Each row below holds a small network's activations on one input, seen along a few directions.
Each table varies a few parts of the input and shows all the possible inputs, shuffled.
Descriptions start from the smaller parts, as in this example, which fits no table here: ring(8) and (point or line(11) or (values(3) and line(6))).
Shared parts are said once, and a part with two or three values counts as separate values.
(in the rows, 128 means zero)

Rows:
r1: [144 149  87 122 145 138  96 131 115  81 120 114 114 140 138 159 146 159
 131  74]
r2: [105 121 114 134 134 124 159 135 123  89 176 172 124 149 103  80 138  99
 107 147]
r3: [144 139 143 125 113 109  90 139 130 133  88  97 118 141 149 171 144 156
 145  75]
r4: [148 120 151 131 114 114  78 130 127 142  79 101 132 135 157 168 136 164
 147  88]
r5: [117 162 110  90 165 189 234  93 152 238 182  87 125  30  84 115  57  72
 119 227]
r6: [155 194  81  77 179 204 165  90 135 225 124  21 118  15 125 197  71 132
 147 154]
r7: [145 150 125 114 124 118  98 142 130 112 104  98 103 146 143 165 144 155
 141  67]
r8: [104 125 131 124 127 112 162 144 130 100 171 162 111 156 102  84 134 100
 110 138]
r9: [110  90 164 152 109 113 140 120 129 139 129 171 154 140 125  87 130 107
 119 174]
r10: [111 113 172 133 106  94 150 144 140 141 142 158 124 149 115  91 128  97
 127 151]
r11: [149 118 138 138 117 126  80 118 120 131  72 112 145 130 157 164 136 165
 140 100]
r12: [109  96 177 147 103  98 143 134 137 148 131 160 141 145 122  91 126 106
 126 166]
r13: [111  87 141 151 121 126 138 124 124 117 148 175 152 136 124  87 126 106
 112 172]
r14: [146 128 109 140 126 138  77 116 117 109  94 119 150 125 156 160 141 160
 135 103]
r15: [104 119 154 127 118 102 159 150 136 121 160 156 114 158 106  88 133  99
 117 139]
r16: [148 136  88 135 137 144  90 122 117  88 107 122 136 127 148 156 141 163
 134  94]
r17: [143 158  99 120 135 123  99 141 120  92 114 103 102 145 135 159 143 156
 138  69]
r18: [110  99 120 144 131 131 148 129 122  98 163 177 141 139 114  82 130 108
 110 166]
Question: Changing only one part turns r7 into r15. The same change can be made to r3. Which row results?
Answer: r10
Question: What do these inputs look like to the network?
Answer: values(2) and (point or ring(8))
Question: Which other rows does r5 become when the values(2) part takes its other values? List them by row number.
Answer: r6
Question: Which other rows does r8 become when the values(2) part takes its other values? List them by row number.
Answer: r17

Rows:
r19: [136 149 112 116 138 128 116 140 123 110 125 104 105 136 130 154 137 147
 133  86]
r20: [142 140 114 139 127 131  91 129 126 134 124 100 136 112 147 156 118 135
 138 112]
r21: [138 138 133 108 136 144 138 115 131 162 101 101 124 106 130 152 121 142
 137 129]
r22: [126  98 145 151 113 112  97 137 122 103 122 155 140 155 142 119 141 136
 125 119]
r23: [120 105 159 142 111 100 110 143 126 115 120 146 127 163 134 119 147 134
 127 111]
r24: [144 132 118 118 139 154 126 109 127 148 102 111 138  98 138 152 118 144
 136 140]
r25: [ 95 109 136 132 134 139 206 120 140 153 195 173 140 108  89  58  98  67
 102 218]
r26: [141 148 131 127 120 119 104 137 135 145 118  97 123 117 141 156 120 131
 142 108]
r27: [ 89 115 152 122 132 128 217 126 142 164 192 165 126 116  82  58 104  64
 105 210]
r28: [140 142  97 126 143 140 103 132 118  99 130 109 118 129 138 153 133 150
 130  91]
r29: [136 127 112 132 124 126 108 121 121  96 104 142 136 144 136 130 147 145
 130 110]
r30: [130 135 127 122 121 115 121 127 125 108 102 133 122 152 128 130 152 142
 132 102]
Question: Changing only one part turns r28 into r19. The same change can be made to r29. Which row results?
Answer: r30
Question: What do these inputs look like to the network?
Answer: values(2) and (point or line(5))
Question: Which other rows does r24 become when the values(2) part takes its other values? List them by row number.
Answer: r21

Rows:
r31: [125 125  98 109 155 166 151 113 120 108 137 138 123 115 121 120 121 133
 115 137]
r32: [127  99 134 166 115 124 104 140 124 124 141 157 161 129 139 123 123 121
 123 155]
r33: [118 109 162 142 103  96 117 160 141 145 146 137 137 147 128 124 115 115
 127 128]
r34: [126 120 107 139 123 138 128 103 128 102 118 172 152 138 130 108 143 125
 110 147]
r35: [124 146 162 121 116 125 142 129 144 174 124  92 129  99 132 132 103 117
 135 139]
r36: [123 126 159 129 115  96 122 164 130 128 161 132 108 148 126 121 122 106
 130 128]
r37: [153 131 117 150 115 112  30 154 118  85 103 101 123 154 170 184 147 166
 147  49]
r38: [127  96 158 119 115 139 134 110 134 166 100 138 132 122 131 125 122 129
 119 148]
r39: [124 104 117 173 137 130 105 127 111 105 161 150 151 130 134 112 122 119
 121 146]
r40: [121 125  98 149 135 131 120 147 113  89 178 145 137 129 126 121 130 121
 115 138]
r41: [116 145 138 117 126 109 160 137 128 100 131 137 110 154 106 106 151 120
 123 118]
r42: [168 162  99 124 134 130  62 128 119 130  77  62 126 103 164 205 128 174
 157  53]
r43: [134 172 124 111 138 133 158 145 141 143 145  94 107 102 109 143 110 115
 131 134]
r44: [126 131 149 116 115  96 151 130 143 131 124 153 108 157 114 102 145 117
 139 113]
r45: [136 135 100 135 142 159 127  99 125 138 137 111 148  82 139 130  95 119
 128 159]
r46: [125 116 168 101 124 131 147 126 143 165 112 133 120 133 124 124 123 132
 126 134]
r47: [118 123 157 102 132 128 158 128 130 160 131 116 101 145 115 128 137 126
 120 126]
r48: [123 138 136 132 121 110 131 165 139 106 172 134 108 142 116 120 120 111
 119 115]
r49: [157 133 118 114 144 138  72 118 111 113  67  89 115 141 162 188 157 196
 142  52]
r50: [117 133 136 102 147 133 169 133 126 130 140 118 100 133 106 133 131 135
 122 124]
r51: [121 131  89 126 129 133 140 110 122  93 140 158 135 143 116  99 152 125
 113 127]
r52: [123 118 161 122 103  98 145 136 139 137 105 151 135 151 116 104 136 128
 137 127]
r53: [124  98 135 126 134 157 135 103 118 148 109 141 149 120 133 126 130 134
 115 158]
r54: [130 168  97 109 153 143 148 132 131 131 151 103 111  95 116 133 108 112
 137 137]
r55: [124 101 152 134 100 106 126 115 137 139  94 156 142 142 133 102 139 119
 127 146]
r56: [152 145 112 128 113 112  62 121 122  82  61 115 124 168 157 171 173 184
 150  54]
r57: [131 126 118 146 120 150 130 104 134 165 123 112 157  88 135 133 106 126
 131 156]
r58: [115 148 106 112 130 123 150 128 126  93 131 157 114 150 106 110 150 115
 117 120]
r59: [121 105 134 148 117 124 132 111 119 117 102 158 160 137 131 103 147 130
 124 153]
r60: [127 153  85 134 159 153 146 120 119 126 151 102 132  88 121 130 108 123
 139 147]
r61: [121 133 110 104 165 147 157 123 121 122 145 131 103 130 107 115 133 132
 130 123]
r62: [121  91 158 155 103 104  98 138 134 144 136 142 142 134 146 114 117 106
 123 146]
r63: [107 131 114 147 142 115 128 151 118  99 181 131 114 143 118 113 132 111
 122 116]
r64: [129 110 115 125 151 167 136  99 112 125 121 147 139 116 126 126 122 135
 112 154]
r65: [141 126 138 127 109 130 126 118 149 182 113 110 142  93 137 141  99 114
 140 161]
r66: [132 155 147 113 127 121 156 143 137 163 140  84 111 105 122 140 109 117
 141 141]
Question: Changing only one part turns r45 into r64. The same change can be made to r54. Which row results?
Answer: r61
Question: What do these inputs look like to the network?
Answer: line(4) and (point or ring(8))
Question: Which other rows does r51 become when the ring(8) part takes its other values? List them by row number.
Answer: r34, r41, r44, r52, r55, r58, r59
Question: Which other rows does r60 become when the line(4) part takes its other values? List them by row number.
Answer: r31, r40, r51
